These are the activations of a small neural network, seen along a few directions. Each row is one input.
Each table varies a few parts of the input and shows all the possible inputs, shuffled.
A made-up example of a description, with smaller parts first: one of 4 places along a line, together with either a single point or one of 9 places around a ring or (one of 3 separate values, together with one of 8 places around a ring).
Shared parts are said once, and a part with two or three values counts as separate values.

Other details of the inputs vary at random and push rows far along two fixed directions, the same in every table; ignore that.

A family of inputs:
row 1: [-46 -40 -22  11  44 -56 -31  57  24  -6 -31   6  30  43]
row 2: [ -1  31 -26  39 -30  43  35  42  29   6  13  -9  33 -26]
row 3: [ 15  27 -25  33 -33  14  20  42  31  33  31  -8   6 -52]
row 4: [ 21   3  33 -29 -23  34  12 -67 -43  -8  15   2 -44  -2]
row 5: [-16 -64  34 -67  54 -68 -66 -55 -50 -20 -37  37 -25  36]
row 6: [ 12  47 -25  47 -27  28  41  40  38  12  26 -31  26 -29]
row 7: [ 31  16  31 -38 -12  29  -4 -65 -31  -9  11   4 -47 -14]
row 8: [-10  33 -29  41 -27  44  27  55  26  10  22  -5  14 -19]
row 9: [ 10  36 -24  40 -25  30  43  35  33  21  12 -21  21 -23]
row 10: [  5  19  41 -28  -8  49 -11 -54 -37 -53  14  -3 -14  -3]
row 11: [-10 -38 -29   5  41 -86 -26  31  30  26 -36   6  24  27]
row 12: [ -1  39 -23  39 -27  35  28  44  28  -1  18 -19  38 -26]
row 13: [-19 -45 -21  11  39 -87 -42  42  21  18 -25  10  27  12]
row 14: [ 16  10  36 -31 -11  49  16 -63 -35 -20   4   9 -31   3]
row 15: [-24 -50 -28   8  32 -76  -6  33  18  34 -40   0  21  36]
row 16: [ 17  27  40 -22 -10  41   6 -57 -28 -42  18 -16 -27  -7]
row 17: [ 24   1  34 -36 -18  34 -10 -58 -39  -6  22  22 -43 -26]
row 18: [ -5  34 -30  47 -34  53  36  59  30  18  28  -1  15 -22]
row 19: [-36 -70  37 -68  51 -29 -40 -55 -46 -28 -61  46  -6  64]
row 20: [-44 -40 -29   8  43 -53 -29  53  19   3 -36  14  33  46]
row 21: [ 35  21  38 -33  -7  20 -14 -63 -29 -28  24  -9 -44 -15]
row 22: [ 15  35 -19  48 -31   4  27  35  27  17  33 -41  12 -28]
row 23: [ 19  16  34 -28 -17  24   0 -65 -45 -21  20 -13 -39  -4]
row 24: [ -9 -48 -27   2  37 -75 -15  33  30  45 -44  18  19  30]
Description of these inputs: one of 4 places along a line, together with one of 6 places along a line.
Q: Changing only the place on the line of 6 turns row 15 into row 9. The same change can be made to row 22. Which row results?
A: row 16
Q: Start at row 1 and move only the place on the line of 4, one step at a time. The first step leads to row 20. Which rows follow, in order?
A: row 8, row 18

A family of inputs:
row 25: [-15  -9  17 -28 -12  36  10 -14  -2 -15 -11  30  12  -3]
row 26: [ -5 -31  47 -38  30 -44 -32 -58 -53 -58 -26 -18 -18  45]
row 27: [  9 -46  37 -51  15 -48 -15 -76 -43   3 -32   0 -34  33]
row 28: [-17  13  -3  10  -3  -9 -30  36  -1 -20  24  -9  -5  -8]
row 29: [-19 -12 -10  13  27 -59 -29  30  16 -19 -11  13  47   3]
row 30: [ 18  22 -38  35   5 -40  -3  36  56  24   0 -25  19 -11]
row 31: [  6 -36  30 -49  32  -8  -6 -69 -24   1 -35  45 -38  49]
row 32: [-34 -24   0  -8  13  -6  20  -1 -14   9 -43 -13  16  35]
row 33: [ 23  16  14  -4 -16  -2   1 -49 -17  -3  31 -42 -16  -8]
row 34: [-25 -34   0  -3  29 -15 -24  14   5 -35 -26  22  42  17]
row 35: [ 30  45 -13  29 -53  41  25  32  11  40  63  -8 -32 -64]
row 36: [ 19  -8   6  -7  -4 -14  -5   1  11  32   0  14  10 -33]
row 37: [ 65  50  19 -16 -39  55  19 -45  -6   9  39 -11 -43 -29]
row 38: [-10 -47 -21  -1  17 -25   1  18  23  35 -37  34  27  -1]
row 39: [  9  47  29   9 -35  86  26 -41 -33 -40  34 -45  -6  -9]
row 40: [-23 -20  32 -24  50  -4 -26 -24  -9 -38 -32   8  -3  53]
row 41: [ 28   9  45 -29  -2   7 -15 -65 -31 -33  30   8 -30 -43]
row 42: [-17 -27 -31  -8  44 -18  16  37  23   6 -44  18  25  49]
row 43: [-39  -7 -46  30  -5  10  13  73  23  27  -4  18  22   7]
row 44: [-11   3 -40  37  -1 -43 -14  62  30  26  21 -14  -3 -34]
row 45: [ 27  74 -17  37 -16  26  17  31  27 -14  31 -37  12 -25]
row 46: [-37   4 -29  33  -2   8 -17  67  13   1   4   3  26  10]
row 47: [ 24  25  20  -7 -57  81  24 -24 -32   6  40  22 -59 -38]
row 48: [ -5  -8 -47  38 -16 -14  45  27  27  55 -18 -15  28   8]
Q: Changing only one part turns row 38 into row 36. The same change can be made to row 47. Which row results?
A: row 35
Q: What do these inputs look like to the network?
A: one of 4 places along a line, together with one of 6 places around a ring
Q: Start at row 39 and move only the place on the line of 4, one step at a time. The first step leads to row 40. Which rows follow, in order?
A: row 34, row 46
Q: Which other rows does row 32 become when the place on the line of 4 takes its other values? List them by row number.
A: row 25, row 42, row 43

A family of inputs:
row 49: [ 57  38   5   5 -37  60  32 -30   8  16  31   1 -18 -32]
row 50: [-35 -20 -15  32  28 -41 -18  57  27 -18 -11 -18  24  29]
row 51: [-14 -29 -41  18  -1 -53  16  32  12  59 -19  -8  16  12]
row 52: [-11 -11 -38  22  17 -58  12  27  21  28 -25 -32  19  40]
row 53: [-28 -18 -20  27  23 -17  -5  45  23 -10 -22  -3  55  40]
row 54: [ 22  40   8   6 -35  92  21  -3  -1  -9  33  19  -8 -22]
row 55: [-12 -39  20 -60  44  -9 -13 -50 -16 -12 -60  46  -7  37]
row 56: [ -6 -28 -25   4  12 -44  16  16  25  37 -34   1  42 -13]
row 57: [-11 -18  30 -46  50 -48 -52 -47 -25 -55 -27   2   2  20]
row 58: [ -2 -14 -11  30  23 -66  -3  34  35  13 -11 -37  17  17]
row 59: [-11 -16  21 -34  -1  20  15 -45 -25  -7 -25  20   7  -4]
row 60: [ -5 -61  29 -36  20 -36  -6 -52 -33  11 -26  11 -26  25]
row 61: [-10   5 -25  37  -2   6   0  71  43  14  15   6   2 -13]
row 62: [  9 -15 -29  -2  26 -36  12  20  45  35 -39  14  27   0]
row 63: [ -5 -37 -13  24   9 -65  -2  36  22  42  -8 -11  12  -7]
row 64: [-14 -25 -27  16  24 -27 -33  58  34   9 -14  30  29  14]
row 65: [-29 -59  26 -41  22  -6 -31 -33 -45 -19 -29  42   8  37]
row 66: [ 21  11  18  -5   0  11 -16  -9  -3  -7  28   9 -43 -20]
row 67: [ 25 -11  28 -27  10 -11 -14 -35  -8   6   3   8 -48   1]
row 68: [-26 -29  29 -19  -3  27   2 -19 -35 -13   0  18 -19  10]
row 69: [ -5  14   6 -24   5  47   7  -5   2 -17 -12  31   2  -8]
row 70: [ 29  42   3   6 -55  27  21 -19 -25  22  47 -25 -35 -48]
row 71: [ 28  -5  17  -5 -18  -7 -10 -28 -16  13  16  -3  -1 -27]
row 72: [  8  26 -39  29  -9 -17  -7  55  26  30  24   0 -11 -19]
row 73: [  7   3 -25  45 -17 -21  -9  51  26  25  28  -4  37 -40]
row 74: [-24  11 -17  48  -2  16  28  58  32  -6   6 -27  28  14]
row 75: [-22   9  13 -20   6   3 -28 -20 -38 -48   6  -9 -27  30]
row 76: [  2  60  13   4 -27  79  34 -10  -2 -45  21 -20  16 -25]
row 77: [-16  -3   6 -35   5  32  -8 -18 -33  -8  -7  32 -39  30]
row 78: [ 23  33  18 -12   2  -5   1 -32   0 -25   2 -31   5 -21]
row 79: [ -2  17 -15  51   4 -28  -2  52  36  -3  24 -39  16 -10]
row 80: [ 19  32   7  -4 -12 -10  -1 -27 -21  -9  18 -37 -28   4]
row 81: [ 13   5  20 -41  22  -4 -34 -31  -8 -22  -3  26 -19 -20]
row 82: [-31  -9 -36  28  15 -35  18  37  18  18 -30 -20  26  51]
row 83: [ -5  40  -2  10 -54  56   8   7 -27  -6  51  -8 -27 -40]
row 84: [ 36  58   9   5 -28  46  44 -35   8 -19  19 -38   5 -35]
row 85: [ -6   7  23 -26  14  19  13 -48 -15 -37 -29  -6  11  20]
row 86: [  4 -60  24 -41  20 -36 -20 -61 -36   7 -31  23  -2  27]
row 87: [ 36  24  13 -27  -1   7  -1 -29   6   1   0   8 -16 -34]
row 88: [-24  -8 -20  43 -16  -3   4  66  23  14  19  -6  17 -24]
row 89: [ 47  48  10   9 -32  51  -7 -10   4  -7  53   6 -21 -49]
row 90: [ 14  -7  26 -37   1 -17 -12 -48 -24  -3  -8   3  -6 -31]
row 91: [-30 -34 -22  16  28 -15   2  60  32  21 -26  25  11  31]
row 92: [ 14  42  -1  12 -48  29   4  -3 -26   6  58 -15 -32 -51]
row 93: [ -1   0 -27  40  -6  15  40  51  47  41  -5   3   7   3]
row 94: [ -4  -8 -18  31  25 -57 -31  39  28  -8  -2 -17  42  13]
row 95: [-20 -18 -42  13  14 -22  14  41  24  46 -32  17   5  37]
row 96: [-32 -28 -35  18  -3 -27  20  34   3  45 -24   5  18  24]
row 97: [ 12 -32  34 -37  36 -53 -45 -58 -28 -29 -24  -6  -3  40]
row 98: [-21 -34  30 -33  39 -25 -58 -34 -32 -59 -21  12   4  49]
row 99: [ 43  29   7   9 -29  50  41 -17  11  22  28 -10 -38 -28]
row 100: [  5  -3  24   0 -14   2 -13 -13 -21  -5  34  -4 -28 -32]
row 101: [ -3  -3  16  -3 -22  29 -19  -8 -21 -21  25  16   3 -21]
row 102: [-18 -21  18 -37  38 -57 -54 -38 -43 -38 -12  -5 -29  46]
row 103: [-26 -23 -18  36  23 -30  22  38  32  11 -29 -22  30  43]
row 104: [ -8  21 -32  21   3   8  -2  64  48   4  -1  15  30 -31]
row 105: [ 26   1  22 -12   2   4   5 -54 -14 -19  -3 -17   2  20]
row 106: [  4 -11 -39  11  17 -63 -12  43  28  51 -16   1  -5  12]
row 107: [ 34  37   5  10 -37  80  36 -17   7   9  23  12  -9 -19]
row 108: [  0  15 -26  51  -9  11  32  38  38  12  -4 -25  52  14]
row 109: [ -1  38  11  -3 -42  80  35  -9 -13 -16  24   7  11 -50]
row 110: [ -8  32  17 -11   1  28 -12 -12  -8 -57   6 -13  11 -13]
row 111: [ -4  -7 -28  44 -25  12  34  40  27  41   0   1  48 -11]
row 112: [ 22  46  13   1 -38  40   6 -15  -8 -13  44  -8  -2 -77]
row 113: [ 13  -8  29 -14   9  -5  12 -50 -15 -18  -5 -26 -25  26]
row 114: [-20  11 -23  23 -15   5   3  53  25   3   7   3  41 -44]
row 115: [-12 -29  29 -16  -7  21  18 -39 -31   2  -8  11 -23  12]
row 116: [-21  23   1  -2 -10  33  10  -5 -25 -28   8 -14 -11  28]
row 117: [-28 -11   9 -26 -14  26   1 -19 -48  -6   2  18 -23  15]
row 118: [ 57  41   9   6 -32  38   8 -17   9  14  37  -3 -18 -42]
row 119: [-25 -30   9 -50  31 -19 -51 -20 -37 -21 -21  39 -44  41]
row 120: [  3 -39   6 -54  31 -37 -19 -51 -31  16 -37  26 -45  49]
Q: What do these inputs look like to the network?
A: one of 3 separate values, together with one of 4 places along a line, together with one of 6 places around a ring
Q: Changing only the place on the line of 4 turns row 76 into row 53. The same change can be made to row 84. Which row results?
A: row 105
Q: Start at row 90 and move only the place on the line of 4, one step at a time. The first step leads to row 71. Which rows follow, in order?
A: row 63, row 70
Q: Start at row 95 and move only the place on the line of 4, one step at a time. The first step leads to row 93. Which rows follow, in order?
A: row 107, row 55
Q: Which other rows does row 106 become when the choice among 3 separate values takes its other values? List them by row number.
A: row 70, row 80
Q: Start at row 49 and move only the place on the ring of 6, one step at a time. The first step leads to row 118. Which rows follow, in order?
A: row 89, row 64, row 54, row 107
Q: Start at row 96 and move only the place on the ring of 6, one step at a time. The first step leads to row 51. Which rows follow, in order?
A: row 70, row 92, row 83, row 117
Q: Which other rows does row 66 become when the choice among 3 separate values takes its other values? List them by row number.
A: row 79, row 100

A family of inputs:
row 121: [ -5  27   9   3 -27  65  16  -6 -17 -20  25   7 -15 -10]
row 122: [ 27  28   7   8 -30  28  26 -21  -6  15  26 -19 -28 -16]
row 123: [ -2   8 -41  39  -6   0  19  72  50  40   5   7  30 -25]
row 124: [  1  -3  25 -25  -8  36  -3 -28 -21 -13   4  22 -13  -9]
row 125: [ 20  33  21   2 -22  36   1 -18  -6 -28  31 -12  -3 -31]
row 126: [-15 -41  -9 -10  20 -40 -20  15  -3  24 -19  25 -11  22]
row 127: [-35 -58   9 -29  50 -45 -22 -26 -21 -16 -52  11   8  73]
row 128: [-28 -42  11 -35  51 -59 -49 -12 -18 -30 -40  11  12  47]
row 129: [  2  11 -29  35   7 -31  -3  55  46  15   3 -14  29 -18]
row 130: [  9  -9  18 -32  -9  20  -8 -41 -34   1   7  22 -31 -14]
row 131: [ 17   5  29 -22  -6   0 -25 -41 -31 -20  22  -7 -41  -4]
row 132: [-23   9 -27  44   6 -21  -1  65  32  -4   1 -24  32   5]
row 133: [ 12   8 -32  31  -2 -12  24  28  40  31  -9 -11  27  -5]
row 134: [ 26  27  15   4 -27  46  31 -27  -4  -7  13 -13  -1 -19]
row 135: [-27 -44  -3 -22  44 -52 -14  -5  -4  -1 -54   9  19  56]
row 136: [ -3  20  12 -16 -20  52   8 -20 -21 -18  12  15 -17 -10]
row 137: [ 18   2  20 -24 -12  10  12 -52 -25   2   4  -5 -26  -7]
row 138: [  5  20 -36  49 -10 -31   7  62  42  30  20 -24  31 -36]
Q: What do these inputs look like to the network?
A: one of 3 separate values, together with one of 6 places along a line
Q: Changing only the place on the line of 6 turns row 129 into row 138. The same change can be made to row 123. Which row results?
A: row 130
Q: Which other rows does row 137 become when the place on the line of 6 takes its other values? List them by row number.
A: row 122, row 127, row 133, row 134, row 135
Q: Which other rows does row 136 become when the choice among 3 separate values takes its other values? List them by row number.
A: row 128, row 135
Q: Which other rows does row 127 become when the choice among 3 separate values takes its other values? List them by row number.
A: row 121, row 132
